These are the activations of a small neural network, seen along a few directions. Each row is one input.
Each table varies a few parts of the input and shows all the possible inputs, shuffled.
A made-up example of a description, with smaller parts first: one of 5 places around a ring, together with either a single point or (one of 2 separate values, together with one of 4 places along a line) or one of 11 places along a line.
Shared parts are said once, and a part with two or three values counts as separate values.
(in the rows, 128 means zero)

Other details of the inputs vary at random and push rows far along three fixed directions, the same in every table; ignore that.

Table:
x1: [103  85 166 118 147  79 109  96 116 116 133  95]
x2: [147 123  52 137 189 141 122 152 115 103 163 119]
x3: [177 146 183 139 103 173 146 106 159 103 125 133]
x4: [180 169  81 113 171 150 136 159 137 143 134 160]
x5: [120 111 132 125  95 109 116 128 139 149 146 131]
x6: [177 133 125 138 189 132 124 125 128  88 129 156]
x7: [ 98 104 157 140  81 123 124  99 127 119 110 122]
x8: [184 148 127 150 137 168 131 130 166 115 112 143]
x9: [132 110 167 174 173 125 120 101 115  63  94 120]
x10: [115 169 130 104  85 153 142 144 137 162 123 123]
x11: [ 58  92 170 113  89 106 128  64 111 134 123 108]
x12: [ 80 100 161 122 141  87 110 100 101 105 115 101]
x13: [133 153  69  95 107 128 139 170 137 200 158 154]
x14: [ 79 115 129 108  78 120 139 107 115 161 125 126]
x15: [ 96 133  63 122 121  91 117 164 115 165 125 139]
x16: [137 161 132 136 108 146 124 140 139 114 118 142]
x17: [127 121 112 147 200  96 100 132  98  73 119 154]
x18: [169 141 122 146  99 203 147 140 143 111 152  98]
x19: [136 140 128 142 153 147 142 144 107 111 121 155]
x20: [164 142  88 135 190 105 108 157 127 121 131 141]
x21: [118  95 175 159 202 123 130  97  96  61 102 124]
x22: [ 98  92 113 116 153  67 113 150 108 149 154 121]
x23: [109 101 186 120  77 131 132  82 156 147 116  81]
x24: [ 89 135  79 110 128  96 120 177 111 166 135 135]
x25: [121 133 175 102  29 171 151  73 172 179 122 100]
x26: [132 131 115 119 125 101 112 140 137 138 151 140]
x27: [177 208  44 132 125 188 135 190 167 155 102 173]
x28: [ 89 137  61 103 128 100 117 141 120 159 135 159]
x29: [ 78 122 108 106 150  78 119 132  87 133 150 145]
x30: [180 153 107 137 135 196 135 131 141  94 145  99]
x31: [167 113 142 163 157 128 130 130 134 104 114 126]
x32: [144  79 172 159 196 109 123  81 115  59 126 139]
x33: [147 135  36 125 138 153 135 172 124 141 165 119]
x34: [ 65  87 176 130  69  95 110  89 113 124 130 113]
x35: [154  96 172 170 180 117 119  97 129  74 112 115]
x36: [149 106 117 142 206  86  99 127 112  84 138 148]
x37: [167 149 175 124  39 206 170 100 176 164 109 114]
x38: [152 181 162 141  63 182 140 131 161 130  99 113]
x39: [ 84 121  97 117 147  69  96 132 100 132 129 125]
x40: [ 93  94 104 105 167  77 117 124 111 155 148 125]
x41: [ 91  91 174 121  98  71 107  93 124 133 148  94]
x42: [120 111 133 116  98 114 128 121 133 150 151 139]
x43: [ 98 144  62  83  60 133 123 149 135 182 191  90]
x44: [104 145 118 117 130 110 124 154 118 134 126 123]
x45: [127 133 124 106 141 111 130 144 126 152 150 127]
x46: [100 120 148  99  86  98 123 124 140 166 146  97]
x47: [158 200  62 107 114 170 134 168 149 156 115 168]
x48: [ 76  88 169 130 137  98 125 109  89 113 129 116]
x49: [147 132 219 173  78 181 141  97 143  87  88 102]
x50: [135 132 142 151 167 143 133 130 127  93  94 123]
x51: [150 151 147 141  79 187 154 117 150 122  96 142]
x52: [151 166 121 135 138 152 136 145 129 103 121 160]
x53: [102  84  97 114 146  69 118 123 109 143 154 148]
x54: [149 131 125 154 189 148 145 149 107  94 102 146]
x55: [131 137 167 107  79 143 144 103 145 152 142 117]
x56: [145 105 153 143 141 128 138 126 135 120 116 112]
x57: [167 136 113 132 155 152 149 154 137 142 122 138]
x58: [ 79 128 132  95 105 111 120 112 114 155 124 111]
x59: [ 80 132 133  93  85 117 125  99 117 157 128 120]
x60: [163 158 136 151 125 178 145 144 135 103 109 160]
x61: [114 135  78  84 146  95 116 151 123 180 151 131]
x62: [184 131 165 170 145 155 134 136 143  98 115 126]
x63: [120 133 132 101  77 139 141 139 145 190 143 116]
x64: [140 111 180 168 155 148 143 117 118  73  87 115]
x65: [162 120  81 146 179 110 120 161 128 119 133 162]
Description of these inputs: one of 5 places around a ring, together with either a single point or (one of 2 separate values, together with one of 6 places around a ring).
Q: Changing only the place on the ring of 5 turns x32 into x6. The same change can be made to x23. Which row results?
A: x1
Q: List by row number the other rows that have the place on the ring of 5 in common with x31.
A: x7, x14, x15, x33, x37, x51, x53, x54, x56, x57, x64, x65
Q: A walk changes only the place on the ring of 5. It starts at x48 and steps to x54. List the rest of the walk in order.
A: x21, x58, x10
Q: List by row number the other rows that have the place on the ring of 5 in common with x38.
A: x3, x10, x16, x26, x29, x41, x43, x44, x45, x46, x52, x55
Q: Change only the place on the ring of 6 in x22. List by row number the other rows that result.
A: x5, x13, x42, x62, x63

Table:
x66: [120 164  82 120 187 125 114 167 118 112 100 117]
x67: [106  66 181 130 119  85 135 110 103 133 161  88]
x68: [134 139 126 122 200  57 118 156 132 148  99 230]
x69: [107 130 122 142 203 125 127 150  95 108 102 110]
x70: [192 119 177 141 179 179 155  91 127  94 130 126]
x71: [ 72  82  79  85  58  80 126 130 140 206 190 132]
x72: [141 182  94 122  96 201 175 170 142 159 119 161]
x73: [171 127 188 147 119 157 128  73 162  77 144 117]
x74: [177 123 193 142 154 159 127  99 160  84 106  71]
x75: [134 231  85  71  42 214 150 157 179 186 118 144]
x76: [153 107 105 155 147 115 101 144 151 120 133 107]
x77: [199 141 105 145 113 178 128 122 162 122 135 151]
x78: [171 128 100 106 202 121 121 121 119 105 150 145]
x79: [ 83 123 169 130  46 161 156 113 138 161  91  72]
x80: [204 138 149 152 156 162 128  85 146  74 130 133]
x81: [100 122  70 136 145 121 135 164 105 121 138 174]
x82: [138 125 172 188 120 170 118 112 140  63  76 101]
x83: [ 83  93 136  93 112  90 119 116 132 190 151  66]
x84: [ 76  58 174 101 156  74 121  77 100 129 182 108]
x85: [149 136 149 175 120 167 146 155 115  83  99 133]
x86: [179 105 149 147  90 179 156  99 154 124 128 130]
x87: [ 36  65 149 133 112  69  93  78  90  88 149 134]
x88: [160 155 152 161 147 171 130  83 118  51  96 142]
x89: [118 157  65 108 109 159 161 156 111 173 122 159]
x90: [107 139 143 147 143  99 103 120  96  74 123 118]
x91: [ 59 101 130 140 149  62  88  99  97  92 116  89]
x92: [148 105 127 117 230  95 114 120 112  74 166 144]
x93: [190 109 165 172 173 167 157 138 145 102 110  94]
x94: [109 126  46 152 170 110 123 195 108 131 108 139]
x95: [110 168  86 112 163 125 131 187  91 149 132 138]
x96: [112 113 152 115  86  80  98  99 133 135 165  87]
x97: [182 163 109 127  58 195 134 139 195 157 148 145]
x98: [ 41 121 109  98  92  73  99  93 107 133 155 130]
x99: [175 169 173 151 144 125 133 152 181 157  38 166]
x100: [163 151  50 125 123 114 103 195 145 163 165 145]
x101: [134 138 133 133 202  30 107 176 113 146  93 203]
x102: [118 127  58 142 169 113 105 141  93  98 128 178]
x103: [ 76 123 184 121  32 145 153 115 116 157 117  88]
x104: [ 82  64 110 120  82  75 116 126 139 180 149  81]
x105: [152 134 194 189 114 172 121 116 122  45  94 120]
x106: [149 187  30  95  84 127 110 178 185 214 146 105]
x107: [109 166  42  91 169 133 137 165  92 169 135 168]
x108: [ 88 160 173  93  44 146 125 109 132 141 114  86]
x109: [198 154 167 140 156 179 149 150 139 120 134 111]
x110: [106 107 235 112  62  91 131  50 152 166  70 163]
x111: [153 111  71 114 167 119 148 149 112 161 162 154]
x112: [ 91 113 193 110 105 139 127  47 106  84 107 106]
x113: [157 131 120 113 190  97 109 152 116 107 156 118]
x114: [142  70 122 160 188  75 117 154  96  93 160 130]
x115: [147 151  89 142  96 186 156 142 129 131 103 163]
x116: [ 80 172 146  79  22 189 158 112 152 196 128 115]
x117: [ 74  65 128  95 110  76 136 109 114 172 187 120]
Q: Changing only one part turns x86 into x71. The same change can be made to x88. Which row results?
A: x98
Q: What do these inputs look like to the network?
A: one of 4 places along a line, together with either a single point or (one of 2 separate values, together with one of 6 places around a ring)
Q: Change only the place on the line of 4 in x109. List by row number the other rows that result.
A: x70, x83, x84
Q: Change only the choice among 2 separate values in x95. List by row number the other rows that result.
A: x109
Q: Change only the choice among 2 separate values in x117. List by row number the other rows that result.
A: x72
Q: A walk changes only the place on the line of 4. It starts at x77 and steps to x97. List the rest of the walk in order.
A: x100, x76

Table:
x118: [ 88 139 144 104  58 142 144 112 130 166 125 123]
x119: [120 107 121 122  92 122 128 125 139 161 142 105]
x120: [100  86 158 122  90 103 117  81 121 119 156 109]
x121: [110 144 157 123  87 144 126 100 130 121 116 127]
x122: [134 148 160 140  81 165 138 106 140 111 106 136]
x123: [115 123 125 135 123 135 134 126 119 124 115 146]
x124: [165 131 139 142 111 171 145 124 140 119 137 133]
x125: [114 119  88 137 182  96 113 141 101 100 126 164]
x126: [ 93 126 140 125  78 111 118 124 134 142 116 115]
x127: [127  90 146 139 163 110 129 115 114 112 140 104]
x128: [ 78  88 165 135  94 100 122  97 113 130 112 107]
x129: [140 169  95 119 153 146 135 158 115 127 120 158]
x130: [176 175 149 157 133 186 137 134 152  98  82 130]
x131: [112 162  63 107  94 133 134 169 126 180 132 164]
x132: [140 121 121 135 232  52 111 151 107 120 106 204]
x133: [ 83 100 142 133 113  88 111 105 114 122 117 115]
x134: [158 136 133 127 120 174 151 125 146 134 135 123]
x135: [101 168  82 101  92 116 114 163 141 178 125 130]
x136: [113  88 129 125 122 115 127 108 121 129 151 123]
x137: [143 159  64 106 117 131 119 161 152 174 146 122]
x138: [149 122  87 137 160 112 117 149 130 124 142 129]
x139: [120  84 151 137 133 110 119  88 121  95 146 117]
x140: [150 133 149  96  86 108 131 116 175 196 132 146]
x141: [197 156 163 158 136 187 136 131 163  91 115 110]
x142: [160 142 148 127 119 158 136 134 147 128 129 100]
x143: [107  94 158 128  87 104 114 102 137 130 145  92]
x144: [111 130  95 121 190 103 121 143  94 111 125 154]
x145: [101 100 142 114 118  99 112  91 116 120 161 113]
x146: [133 142  89 105 115 139 142 149 133 167 159 136]
x147: [ 97  95 151 150 148  93 118 127 101 103 116 127]
x148: [156 155 143 150 136 173 150 143 138 119  91 128]
x149: [149 126 116 132 163 134 121 121 130 102 143 133]
x150: [123 173  75 111 115 138 138 188 138 181 120 141]
x151: [181 135 141 155 128 171 141 148 151 116 124 120]
x152: [135 140 152 140 146 142 133 125 123 106  97 119]
x153: [ 91 151  73  92 102 124 137 155 126 186 132 147]
x154: [181 128 168 149 167 176 144 106 133  74 122 120]
x155: [163 122 169 149 136 160 144 127 142 107 126 103]
x156: [118 100 148 120 135 109 121 106 121 126 141  92]
x157: [133 141  89 137 219  97 116 178  94 102 120 151]
x158: [125 107 110 118 184  96 119 128  96 108 162 133]
x159: [ 83 117 138 118 120 104 113  98 114 119 124 128]
Q: What do these inputs look like to the network?
A: one of 2 separate values, together with either a single point or (one of 4 places along a line, together with one of 5 places around a ring)
Q: Changing only the choice among 2 separate values turns x126 into x143. The same change can be made to x132. Which row results?
A: x140
Q: Changing only the choice among 2 separate values turns x152 into x156. The same change can be made to x122. Which row results?
A: x120
